tup: [ 81.2 -14.4 -22.0 -16.9 -29.5 -39.7 -16.3  50.2  -7.9  41.4  -6.8  35.0
  39.8  37.3 -35.9  28.7  33.6 -39.6  31.1]
gizi: [ 17.7 -29.7 -11.7  -3.6 -12.2 -42.6  -6.5   4.1 -17.1  32.3  -7.1  12.3
  -3.7  10.2 -14.2  20.7  36.4   5.6  31.1]
nisiv: [ 23.2  -8.9   0.7   2.4  28.8 -10.3   0.4  -9.2 -13.6  -9.8  -6.2 -12.0
 -15.4  -7.0   4.3 -10.6   5.6  -4.8  31.1]
Doseb: [  9.9 -19.2 -37.4  17.3 -71.3 -45.4  17.6   7.4  34.8   8.6 -16.4 -27.2
  -0.9 -54.0 -17.2  15.8  39.0 -19.5  31.1]
vuz: [-22.8  25.3  -9.2 -32.3   4.1 -17.1  -6.5 -12.2  32.3 -42.6  81.5 -14.4
  21.8  27.4 -24.0  37.1 -54.0  26.3  31.1]
then: [ 81.5 -14.4] -> [ 21.8  27.4 -24.0]
both Doseb nisiv:  -> [31.1]
then: [-12.2 -42.6  -6.5   4.1 -17.1  32.3] -> [-7.1 12.3 -3.7]
then: [-42.6  -6.5   4.1 -17.1  32.3  -7.1] -> [12.3 -3.7 10.2]

gid: [-18.8 -38.2  -7.3  25.3 -37.5   1.1  -8.9   4.3  -7.2  -6.3  -8.8  48.6
 -14.4  11.8   0.4  -2.6 -13.9  44.6  18.1  34.1 -20.3  16.8  15.2  16.7
 -22.8  27.0 -17.2 -37.1  48.3  19.8 -12.8  10.1 -31.9 -11.8  27.8  15.4
 -32.0  70.3  29.1  16.2   5.2  71.5  38.2 -23.7  21.0  13.6 -17.8 -17.7
 -13.7 -12.3]
teg: [ 35.8  30.5 -28.3  -2.4   7.9 -15.0  14.0 -40.8   2.8 -13.5  35.0  38.0
 -15.3 -14.8  25.1  -0.5  -1.0 -67.8  11.4  15.1  -3.2  26.5 -22.8 -36.9
 -40.6  24.5 -15.6  30.2 -20.5 -27.7  38.2   8.5 -42.0 -24.3 -11.2   8.8
  12.3   1.6  22.9 -33.1  -4.2 -11.4 -58.2   0.6 -31.3 -13.6  -3.5 -25.5
  25.4  59.7]
Lek: [-18.1 -54.9  -2.0  18.4 -14.9  16.3 -15.3  27.9  -7.8   2.3 -45.2   8.7
  -2.2  19.6  -7.8   3.3 -13.3  69.9   5.6   9.8 -15.8 -11.3  21.8  28.6
   9.0   0.8  -3.8 -41.2  49.2  36.7 -32.2  -0.4  -3.2   1.3  28.1   8.9
 -28.4  52.0   6.3  39.2   4.6  50.6  52.0 -12.8  31.7  29.1  -4.5   0.9
 -13.5 -45.2]
Fav: [ 23.5  48.4  -3.4 -12.5  24.9  -4.0  17.6 -22.6   3.4   1.2  36.1 -11.3
  -3.3 -22.8  17.3   7.7  14.9 -69.4   1.0  -9.5   8.6   3.2 -33.4 -34.4
  -9.3  -0.6   8.3  37.0 -52.6 -30.3  25.5   0.3  -7.8 -11.6 -22.0   1.5
  21.2 -45.6  -1.1 -35.6  -2.9 -55.0 -55.4  12.8 -26.8 -26.9  11.5  -5.5
  12.8  49.5]
Fali: [-20.1  56.7  22.1   4.7 -51.7 -59.1   5.2 -31.7   6.8  -1.7  50.6  38.1
  -4.4  -8.3 -15.5  -0.1  -1.6 -33.1   0.1  18.3  25.8  47.9   5.2  45.3
 -26.7  24.9   7.5  -0.5   4.9  -7.0  53.7  -2.6  -8.7   3.5  -4.7   7.0
   2.5  16.4  33.3 -39.5  -2.4  22.1   2.1  -0.3 -11.4 -39.7 -34.5  18.5
 -29.5  24.4]
tik: [-23.1  49.2  47.2 -22.5   2.5 -32.2  16.4   3.3   8.2   7.5   6.9 -51.5
  15.0  -8.0 -18.0   2.2  18.9  -7.0 -26.1 -34.2  29.6  -4.8   7.8  40.1
  40.2 -26.9  19.2  18.0 -21.0  -4.4  11.3 -11.0  61.0  37.6 -15.7 -11.6
  25.5 -43.9 -25.3 -17.4  -6.7 -39.1  15.2  21.1   0.0 -25.6   1.6  50.1
 -27.1 -20.3]
bel: [-41.1  46.3  59.2   0.1 -52.1 -54.7   8.2 -14.9   5.2   5.2  17.9   6.7
   4.2  -0.3 -26.6  -7.0   3.7   6.4  -6.3   4.7  31.0  27.9  24.8  80.8
   8.8   5.1  10.6 -13.8  23.3   5.9  28.6 -13.7  30.9  25.1   0.8  -1.8
   1.8  11.4  15.5 -24.4   1.9  13.3  38.6  -2.8   7.7 -34.1 -28.7  45.1
 -38.2 -16.2]
Tipos: [ 38.7  12.9 -26.9 -10.8  27.6   6.2   1.1 -25.8  -0.5  -1.6  32.7   6.9
  -5.0 -14.3  25.9   2.1   4.3 -68.0   3.9   3.8  -7.4   1.2 -34.4 -61.6
 -18.9   5.9  -4.0  26.6 -42.8 -32.2  18.8   6.7 -32.9 -23.8 -18.5   7.1
  18.0 -32.8   5.1 -13.6  -1.7 -30.7 -70.1   5.8 -31.2 -11.5   8.7 -26.7
  31.5  53.5]
Segu: [-37.0  20.9  52.0 -10.3  -8.3 -18.9   4.5  17.3   4.6  15.3 -15.2 -48.2
  18.7   4.6 -30.9  -1.2  12.3  35.1 -18.8 -20.1  25.1 -12.2  28.1  63.0
  44.4 -27.0  22.9  -9.2   4.7  14.5  -2.5  -7.6  56.7  35.6  -3.8 -11.1
   7.2 -11.9 -19.9   2.3  -2.5  -9.4  48.0   8.0  22.2 -12.7  -9.6  44.8
 -35.7 -45.5]
Pumu: [-41.1  46.3  59.2   0.1 -52.1 -54.7   8.2 -14.9   5.2   5.2 -24.7   6.7
   4.2  -0.3 -26.6  -7.0   3.7   6.4  -6.3   4.7  31.0  27.9  24.8  80.8
   8.8   5.1  10.6 -13.8  23.3   5.9  28.6 -13.7  30.9  -7.1   0.8  -1.8
   1.8  11.4  15.5 -24.4   1.9  13.3  38.6  -2.8   7.7 -34.1 -28.7 -24.9
 -38.2 -16.2]
tus: [ 48.8  -4.4 -44.5   0.2   7.1   9.3   0.2 -31.1   3.1 -13.1  20.2  40.8
 -18.2  -6.5  30.1  -1.0  -9.2 -50.5  15.7  25.0 -19.1  14.6 -27.9 -56.6
 -39.7  20.7 -18.3  15.2 -15.9 -22.0  13.6   6.2 -54.0 -37.2  -3.9   9.5
   2.1   8.4  27.4 -14.1  -2.9  -2.5 -56.6   2.0 -17.0   1.2   0.8 -43.5
  26.8  57.9]
diba: [-34.0 -22.0  22.3   8.6 -43.1  -8.9  -9.9  18.7   0.6   0.1 -20.0   6.8
   7.9  15.4 -20.7  -3.0  -2.6  66.0   4.0   2.5   3.5   3.1  31.5  60.8
  12.1   2.3   6.3 -33.7  44.0  32.5 -15.9  -4.8  18.1  15.0  19.9  -0.2
 -21.9  41.2  -0.3  19.3   7.8  50.3  63.3 -12.3  27.1  10.2 -14.8  20.7
 -33.7 -46.7]
then: [ -8.8  48.6 -14.4] -> [11.8  0.4 -2.6]
[-41.1  46.3  59.2   0.1 -52.1 -54.7   8.2 -14.9   5.2   5.2  17.9   6.7
   4.2  -0.3 -26.6  -7.0   3.7   6.4  -6.3   4.7  31.0  27.9  24.8  80.8
   8.8   5.1  10.6 -13.8  23.3   5.9  28.6 -13.7  30.9  25.1   0.8  -1.8
   1.8  11.4  15.5 -24.4   1.9  13.3  38.6  -2.8   7.7 -34.1 -28.7  45.1
 -38.2 -16.2] -> bel

pozu: [-22.6  -2.2 -22.5  66.3  -1.2   7.9   3.3]
mer: [-1.6  4.5  4.4  5.5 -1.2  7.9  3.3]
vegu: [-14.4  -3.4  -1.4  84.7   1.2  -2.3 -32.6]
fevo: [ -0.8  84.7  -3.4  -1.4  -1.1  80.2 -22.6]
Mekip: [ -1.4  -3.4 -14.4  16.6  -0.8 -28.9   7.8]
then: [ -1.4  -3.4 -14.4] -> [ 16.6  -0.8 -28.9]
[-22.6  -2.2 -22.5  66.3  -1.2   7.9   3.3] -> pozu
then: [-3.4 -1.4 84.7] -> [  1.2  -2.3 -32.6]
[-14.4  -3.4  -1.4  84.7   1.2  -2.3 -32.6] -> vegu
both fevo pozu:  -> [-22.6]

nub: [ 17.5 -26.1 -11.9 -14.2  -6.2  -1.8 -24.3  12.4  25.7 -10.5  41.1  30.1
  19.0]
tetez: [-14.0 -19.9 -17.2  -2.5  -8.1   2.7 -17.8  22.2  12.0  22.6  -1.7  17.5
  26.6]
kem: [ 16.7 -23.8 -10.7   3.6   9.2  11.1 -15.0  29.8  49.2   6.0  35.2  33.5
  31.0]
bedu: [ 13.9   6.5 -20.8  27.1  23.9 -14.8   2.7  32.9  56.0   5.8  -6.6  15.1
  14.0]
Gese: [ 12.8   9.9 -11.2  -1.1   0.8 -32.5  -2.0 -13.0  -8.6  -9.6 -32.7 -17.7
  -5.5]
Dufot: [ 24.9 -27.0  -2.8 -19.6 -21.7  -4.3 -23.5  -9.7   5.1 -28.0  36.3   3.5
  10.8]
kez: [  5.5  20.3 -14.2 -19.9  34.4   0.4  -0.7 -11.8 -14.3  12.4  23.4  14.4
 -23.4]
lak: [-29.2 -16.7 -44.7  -2.5 -24.6  12.8 -38.5  14.8  -8.8  32.1  -3.3 -31.0
  15.6]
lumik: [  4.4  13.9 -11.9  -6.7  29.3  -4.0  -8.4  -0.7  -7.3  22.2 -16.6   3.2
  -3.4]
Tal: [ 12.6  -6.0  35.0  15.6  18.6  67.4   0.4   6.4  15.6  11.6  28.7 -15.8
   9.4]
then: [22.2 12.0] -> [22.6 -1.7 17.5]
both Tal lak:  -> [15.6]

fima: [-19.4 -13.4 -45.5 -31.6 -32.0 -14.2  35.5 -52.6  19.7 -43.6  36.1 -18.0
  -0.6  -3.1 -21.7  -1.0  39.4 -36.3  24.5  12.6]
Bope: [-14.3 -15.5  30.7 -47.0  23.9 -44.4  35.8  -3.3  35.0   6.8 -15.3  17.4
  -0.5 -74.7  25.4  18.8 -15.4  34.7 -14.5   2.7]
Papar: [  3.0 -19.3  21.8  28.4  19.5 -22.8 -81.5  23.2 -26.8   6.0 -75.7   0.9
   5.8 -23.6  -8.6 -48.9 -74.7   5.1 -31.2  19.8]
revu: [-19.6 -11.0 -45.4 -33.7 -34.8 -13.3  42.0 -51.7  10.0 -41.4  41.0 -19.5
  -1.4  -0.1 -18.9   5.1  44.4 -37.9  24.8  16.3]
tolun: [  9.1  -3.3 -42.0   6.7  -2.5  -8.1  58.9 -55.1  47.8 -51.0  67.7  12.1
  61.6  20.1  -8.1  -6.4  73.8 -32.7  84.0  36.5]
sem: [ -3.1 -18.8  12.7  16.1   7.3 -23.6 -66.8  13.4 -25.2   0.3 -63.3  -6.3
  -0.1 -74.8 -10.9 -39.8 -61.4  -3.6 -29.1 -38.7]
Fud: [ 14.3  22.9  34.0   9.4  25.8  35.2   5.4  44.7  -3.4  46.9  23.5  19.8
 -22.6   8.0  25.2  26.3  -7.9  47.9 -23.4   5.9]
gok: [ -2.9  -9.6 -35.5  -4.8 -14.3 -15.5  23.6 -47.1  23.9 -44.4  35.8  -3.3
  35.0   6.8 -15.3  -9.5  43.1 -34.6  50.2  17.6]
galo: [ -9.8  -8.3 -48.6 -21.2 -24.9 -10.9  54.1 -59.2  26.4 -50.0  57.2  -8.0
  23.6   8.3 -17.2   1.8  62.3 -38.4  52.5  27.1]
nug: [22.7 26.5 17.5 17.0 21.8 30.8 39.3 16.3 27.5 19.9 39.4 25.4 20.4 26.0
 22.5 31.0 38.5 26.1 30.7 31.8]
then: [ 41.0 -19.5  -1.4  -0.1 -18.9   5.1  44.4] -> [-37.9  24.8  16.3]
both galo gok:  -> [23.6]
both Fud Papar:  -> [19.8]
both Papar Bope:  -> [-74.7]
then: [-47.0  23.9] -> [-44.4  35.8  -3.3]
then: [-14.3 -15.5  23.6 -47.1  23.9 -44.4  35.8  -3.3  35.0   6.8 -15.3] -> [ -9.5  43.1 -34.6]

Sira: [-32.6 -14.2   1.6 -27.4 -20.1]
lofiz: [-27.3 -21.1   1.2 -73.0 -16.0]
timin: [-27.3   4.3 -27.3 -40.8  -9.0]
Ril: [-27.7 -11.7   4.4   2.3 -18.3]
Gavub: [-10.3 -27.3  -0.7 -13.7  -2.7]
nede: [-27.2 -27.4   2.3 -73.2 -15.9]
Ded: [ -9.8  -7.1   0.2 -23.1  -6.4]
both nede Ril:  -> [2.3]
[-27.3   4.3 -27.3 -40.8  -9.0] -> timin
both Gavub timin:  -> [-27.3]
both timin lofiz:  -> [-27.3]
[ -9.8  -7.1   0.2 -23.1  -6.4] -> Ded
both lofiz Gavub:  -> [-27.3]
both Ril nede:  -> [2.3]

geriz: [ 38.7 -85.6  -3.5  39.2 -24.7   7.4 -40.4  16.7]
Zedo: [-32.9   7.4  -2.0  15.2  -1.7 -44.0  19.4  13.9]
ped: [ 30.3   0.5  13.4 -76.3  32.6  55.6  -0.6 -46.4]
Gek: [ 38.7 -19.2   3.9 -13.7   0.5  50.4 -27.1 -10.8]
fip: [-28.7  80.4 -27.1 -42.6  23.5 -23.0  35.9 -19.0]
then: [ 80.4 -27.1 -42.6] -> [ 23.5 -23.0  35.9]
both Gek fip:  -> [-27.1]
both Zedo geriz:  -> [7.4]
then: [-13.7   0.5] -> [ 50.4 -27.1 -10.8]
both Gek ped:  -> [0.5]

